Each row has a name. After each piece below comes the name of the row it's from, unless a question asks for something else. Each question is about the rows just above it. Places in a row count from 1.

U: [ 93 124  95 132  98  96]
X: [132  80 122 133  93  98]
G: [132  77 122 133  91  97]
P: [122  90 124 142 100 112]
Y: [ 80 113  83 132  87  82]
Q: [126  78 122 142  91 102]
D: [ 81 115  84 132  87  83]
One entry of P was changed: [122  91 124 142 100 112]. Where, and from what?
2, [90]
How many entries does [126  78] have?
2
One entry of G was changed: [132  77 122 133  90  97]. Where, and from what?
5, [91]
How many entries does [ 80 113  83] have?
3
One entry of Y was changed: [ 79 113  83 132  87  82]. Where, and from what?
1, [80]
key -> tag
[91] -> J971
[90] -> J312
[80] -> J226
[79] -> J568
[142] -> J303
The tag of P, keyed by place 2:
J312

Ziz: [ 88 105  83 106 104 121 105 104]
Dumam: [110 104 105  97 111 121 104 110]
rer: [ 75  85  73  86  86 104  92  86]
Balil: [ 64  67  62  66  72 120 130 119]
fazep: [ 77  80  75  77  86 100  84  84]
Kozuk: [ 64  67  62  66  72 110 121 104]
[121 104 110]
Dumam
Changed Balil: [ 64  67  62  66  73 120 130 119]. Place and old value:
5, [72]
Which row holds [ 62  66  72 110]?
Kozuk
Table of tags by key:
[84] -> J699
[104] -> J183
[105] -> J151
[83] -> J33
[121] -> J697
[103] -> J435
Look up the entry of Ziz at place 7 in the table:
J151
One entry of Kozuk was changed: [ 64  67  62  66  72 109 121 104]. Where, and from what?
6, [110]
Changed rer: [ 75  85  73  85  86 104  92  86]. Place and old value:
4, [86]
One entry of Dumam was changed: [111 104 105  97 111 121 104 110]. Where, and from what?
1, [110]

Sifer: [116 134 122 115 139 114 130]
dugur: [122 128 134 125 131 142 128]
Zivoz: [137 136 110 126 137 131 126]
binu: [135 126 134 138 123 142 146]
fibok: [114 129 144 107 128 128 147]
puzeg: [115 132 130 115 134 130 135]
Porag: [126 127 117 146 133  96 125]
tevo: [139 111 127 141 119 134 134]
rizel: [ 97 144 145 128 137 127 127]
puv: [103 138 152 125 134 132 116]
fele: [129 128 127 128 128 128 128]
kadis: [181 109 114 110 117 135 137]
Number of entries in [137 136]:
2
Count the entries of [129 128 127 128]:
4
Where does [122 128 134 125 131 141 128] differ from dugur, and what was there?
6, [142]
How many entries does [122 128 134 125 131 142 128] have?
7
Which row holds [122 115 139 114 130]?
Sifer
Table of tags by key:
[114] -> J294
[115] -> J668
[134] -> J747
[122] -> J315
Look up the entry of Sifer at place 3 in the table:
J315

E: [ 88 153 149 116 144 163]
R: [ 88 153 149 137 147 127]
A: [ 88 153 149 116 149 163]
T: [108 130 127 143 139 135]
W: [108 130 127 143 139  95]
Where do [149 163] appear?
A
Where does [ 87 153 149 116 149 163] differ from A, and what was there?
1, [88]
How many entries does [ 88 153 149 116 144] have?
5
[127 143 139 135] is in which row?
T

mer: [110 136 147 113 108 134 126 130 116 135 134 126 133 121]
ruvok: [101 118 155 108 112 146 141 118 105 141 141 123 122 121]
gefam: [106 114 171 151 140 148  89 125 144  91 148 165 134 111]
tovo: [136 133 106 113 110 122 133 120 153 119 115 124  86 112]
kem: [ 95 118 158 105 108 146 139 117 103 142 141 125 122 120]
let: [149 115 110 138 156 117 157 112 122 133 151 121 125 135]
dotom: [136  97 106 145 153 125 143 116 135 139 117 120 120 140]
tol: [133 146 138  98 130 116 118 179 150 160 139 109 160 115]
tel: [139 137 166 142 134 145  99 125 136 100 145 154 132 113]
Where do [106 113] appear?
tovo
Count the entries of [110 136 147 113 108 134 126 130 116 135 134]:
11
Number of entries in [106 114 171 151 140 148  89 125 144  91 148 165 134 111]:
14
How many entries does [136 133 106 113 110 122 133 120 153 119 115 124  86 112] have?
14

Bog: [ 68 116 124 171]
muf: [151 103 136 117]
Zaf: [162 125 131 162]
gelok: [104 153 112 144]
Numo: [105 159 122 144]
Bided: [ 94 156 128 153]
Nas: [ 68 116 137 171]
Megap: [121 109  83  85]
One entry of gelok was changed: [104 152 112 144]. Where, and from what?
2, [153]
Where does [121 109  82  85] differ from Megap, and what was there?
3, [83]
How many entries does [121 109  83] have?
3
How many entries does [105 159] have?
2
Number of entries in [121 109  83  85]:
4
Count the entries of [105 159 122 144]:
4

Mera: [127 130 127 127 128 132 126 133 138]
buvi: [127 128 136 138 130 112 131 110  82]
Ruba: [127 127 132 131 129 123 130 121 108]
pemif: [129 128 124 125 127 134 128 136 148]
kulef: [128 130 129 132 129 137 127 138 151]
vake: [122 129 137 146 128  96 132  96  70]
zazu: [127 128 136 138 130 112 131 135 146]
vul: [130 127 125 126 128 132 127 133 142]
dop: [128 129 132 130 127 124 130 125 114]
peno: [130 127 129 126 126 132 127 130 137]
sen: [126 129 130 134 127 121 129 118 101]
The row with [128 129 132 130] is
dop
Changed kulef: [128 130 129 132 129 137 127 138 152]. Place and old value:
9, [151]

gir: [158 112  95 126 125 166 155 126 127 112 107 111 138 116 115 123 144 111
 154 136  89 163 126 134 110 110 111 153 143 113 137 138 124 127 141 128
 108 139 148 149  95 128 161  92 133 105 157 141 123]
gov: [148 140 125 107 130 164 142  96 107 138 116  98 107 108  89 162 168 146
 158 134  94 124 116 130 147 128 139 137 130 146  91 118 144 162  96 127
  81 194 145 143 115 176 146 115 117 120 139 128 118]
Zub: [127 121 130 153 101 149 138 104 144 105 143 155 129 140 141 147 112 109
 117 125 105 142 137 116 102 118 145 126 127 105 165 117 124 139 118 133
 135 132 124 112 161  98  87 141  92 101  96 113 136]
Gube: [105 141 145 152 151  82 131 139 108 145 124 113 115 122 133 123 132 161
 104 125 161 117 145 140 156 156 140 123 126 130 121 117 110 108 134 128
 148  95  95  93 144 109 108 152 145 174 120 111 129]
zerub: [111 151 164 132 114 153 141 123 104 116 126 138 143 112 129 132 121 106
 116 122 141 122 119 130 136  99 140 124 149 141 112 153 130 113 138 124
 131 114 100 115 149 145 118 117 139 125 136 137 114]
Table of tags by key:
[94] -> J556
[141] -> J615
[112] -> J295
[149] -> J348
[161] -> J595
Join zerub by its entry at place 21:
J615
Where does [158 112  95 126 125 166 155 126 127 112 107 111 138 116 115 123 144 111
 154 136  89 163 126 134 110 110 111 153 143 113 137 138 124 127 141 128
 108 139 149 149  95 128 161  92 133 105 157 141 123] differ from gir, and what was there?
39, [148]

ner: [131 130 131 131 133 127 120 124 125 145 134 123 112 124 136 123 126 130
 129 127 126 135 129 127 133 139 127 134 131 124 133 129 123 133 133 137
 115 134 131 121 126]
Vero: [121 128 120 108 115 118 134 132 147 121 122 133 148 128 112 146 127 130
 117 108 114 139 121 126 127  99 130 138 102 121 125 131 133 116 132 122
 124 121 114 147 122]
denov: [138 131 142 158 141 150 123 123  77 150 151 137  96 140 165  98 124 128
 147 168 150 126 149 120 137 166 130 113 187 153 138 134 107 171 114 152
 114 147 157 106 133]
Where do [158 141] appear?
denov
Changed denov: [138 131 142 158 141 150 123 123  77 150 151 137  96 140 165  98 124 128
 147 168 150 126 149 120 137 166 130 113 187 153 138 134 107 171 114 151
 114 147 157 106 133]. Place and old value:
36, [152]
Where do [138 131 142] appear?
denov
Table of tags by key:
[117] -> J194
[130] -> J627
[120] -> J276
[119] -> J393
[131] -> J684
[129] -> J832
The tag of ner, keyed by place 19:
J832
How many entries does [131 130 131 131] have?
4
How many entries does [138 131 142 158 141 150 123 123  77 150 151 137  96 140 165  98 124 128
 147 168 150 126 149 120 137 166 130 113 187 153 138 134 107 171 114 152
 114 147 157 106 133] have?
41
Where do [147 121] appear?
Vero

Kedel: [111 100 130  95 117 144  97  94]
fom: [137 140 165 143 128 148 106  90]
zuzu: [119 158 148 121 138 108  74 116]
tof: [ 93  72 189 128 143 169  95  93]
pekos: [115 119 158 148 121 135 108  74]
Number of entries in [111 100 130  95]:
4
Count the entries of [115 119 158 148 121 135 108  74]:
8
tags:
[94] -> J11
[139] -> J358
[144] -> J681
[143] -> J666
[140] -> J901
[95] -> J559
[138] -> J275
[148] -> J288
[137] -> J305
[121] -> J987
Join fom by its entry at place 4:
J666
[119 158 148 121 135 108  74]
pekos
The row with [143 128] is
fom

danan: [114 129 129 138 138 104 133 111  92 141]
dut: [122 123 118 138 140  94 135 106  86 137]
tikad: [ 62 166 156 111 158 164 141 133 143 123]
ket: [134 123 120 160 102 123  86 162 136 109]
sur: [ 97 140 140 132 146 111 134 113  95 125]
Vani: [173 113 139 105 118 143 154 122 150 142]
Roli: [199 101 128  99 106 139 136 134 132 151]
Lod: [199 101 128  99 126 139 161 130 151 151]
femo: [107 130 132 135 136  99 125 114  81 126]
tutaf: [174 111 132 103 114 132 155 130 142 148]
kis: [129 114 123 151 106 130  89 157 136 111]
vibu: [ 79 154 146 121 147 143 132 136 134 124]
Changed tikad: [ 63 166 156 111 158 164 141 133 143 123]. Place and old value:
1, [62]
[114 129]
danan
tags:
[112] -> J625
[106] -> J32
[105] -> J57
[111] -> J172
[99] -> J286
[98] -> J840
[151] -> J935
Look up the entry of Roli at place 4 in the table:
J286
Which row holds [132 136 134]?
vibu
[123  86 162]
ket

